Each row below holds a small network's activations on one record, seen along a few directions.
Records have a field called E. Each example row is followed by its value.
The largest differences between rows may come from other fields.
(in the rows, 500 means zero)
Strong random noise was added to every row along 2 fixed directions; ignore it. To show where, here is one row again and again, with new noise each time:
[501 493 498 397 623 504 511 533 548 563 388 427 448 426 482 475 587 572]
[487 493 583 501 542 602 386 549 618 498 554 351 424 397 530 502 569 551]
[508 497 481 383 633 484 534 531 530 573 368 444 452 435 475 470 591 577]
[631 625 486 603 436 495 430 586 417 465 803 483 428 532 561 486 584 583]

[468 486 455 510 517 482 562 533 545 409 347 462 612 515 584 603 531 588] -> e2
[579 540 658 538 437 513 523 499 399 454 683 645 482 581 398 396 443 341] -> e5
[539 539 399 390 530 355 670 476 446 500 384 597 424 500 420 387 434 523] -> e7
[320 572 463 503 519 656 439 553 600 375 431 227 652 419 673 587 480 575] -> e2
[570 491 699 560 481 503 502 426 458 440 678 667 428 501 415 377 370 356] -> e7
[589 614 358 494 509 338 615 508 399 558 448 669 462 576 567 451 522 480] -> e1
[459 521 442 476 385 540 389 606 588 463 473 381 554 427 556 582 609 535] -> e5
[592 531 458 354 603 360 717 462 327 587 439 741 481 642 405 498 537 530] -> e4
[580 495 525 445 534 587 439 464 534 481 515 550 454 486 543 458 385 375] -> e6
[290 277 832 563 432 838 206 445 817 439 600 218 435 343 560 508 441 413] -> e4
[564 426 647 378 521 522 539 452 505 524 578 639 436 551 291 347 394 356] -> e3
[346 383 711 381 569 548 499 375 689 577 285 447 437 361 451 398 382 387] -> e7
[574 539 491 558 466 428 567 545 355 414 711 563 551 627 472 544 443 480] -> e2
[516 514 376 416 673 354 616 493 442 549 342 503 467 562 425 475 580 526] -> e1
[401 451 467 368 652 509 460 489 656 524  95 383 509 406 559 557 426 583] -> e6
[589 626 357 499 406 351 572 458 402 527 612 643 479 515 459 448 454 537] -> e6
[435 417 482 489 549 586 591 520 558 590 294 496 498 513 503 494 475 514] -> e4
[463 594 497 585 540 607 354 457 524 442 548 402 572 445 534 581 563 463] -> e8
[367 432 553 495 457 610 449 440 611 429 370 404 509 460 524 473 459 438] -> e3
[546 448 448 390 675 365 623 497 547 584 412 601 500 504 453 450 522 424] -> e1
[432 562 479 508 406 552 501 470 616 487 385 520 543 495 610 554 526 454] -> e3
[496 625 392 588 390 546 397 658 489 355 537 419 579 509 577 529 607 580] -> e5
[581 603 374 508 443 492 514 490 479 484 645 434 531 513 538 551 578 536] -> e8
[483 617 542 672 399 720 241 535 512 334 782 310 529 373 640 632 577 482] -> e8

Here are new rows. What is E for each?
[602 534 507 551 492 317 546 476 409 485 718 625 468 583 491 374 506 501] -> e1
[511 441 683 443 401 515 477 430 505 487 651 570 400 528 372 459 408 405] -> e3
[511 359 724 380 580 499 548 408 576 594 556 619 309 449 272 435 282 225] -> e7
[433 393 581 293 664 418 677 457 573 628 284 525 582 503 319 439 450 461] -> e2
[431 441 464 317 643 445 641 432 571 663 192 591 499 505 384 448 522 601] -> e4
[615 456 457 286 596 311 769 459 296 611 386 783 413 511 306 401 398 341] -> e7
[575 477 393 479 618 392 523 499 425 520 498 563 492 533 458 442 591 456] -> e1
[559 474 564 484 565 399 648 503 490 604 560 633 467 516 450 540 470 364] -> e1
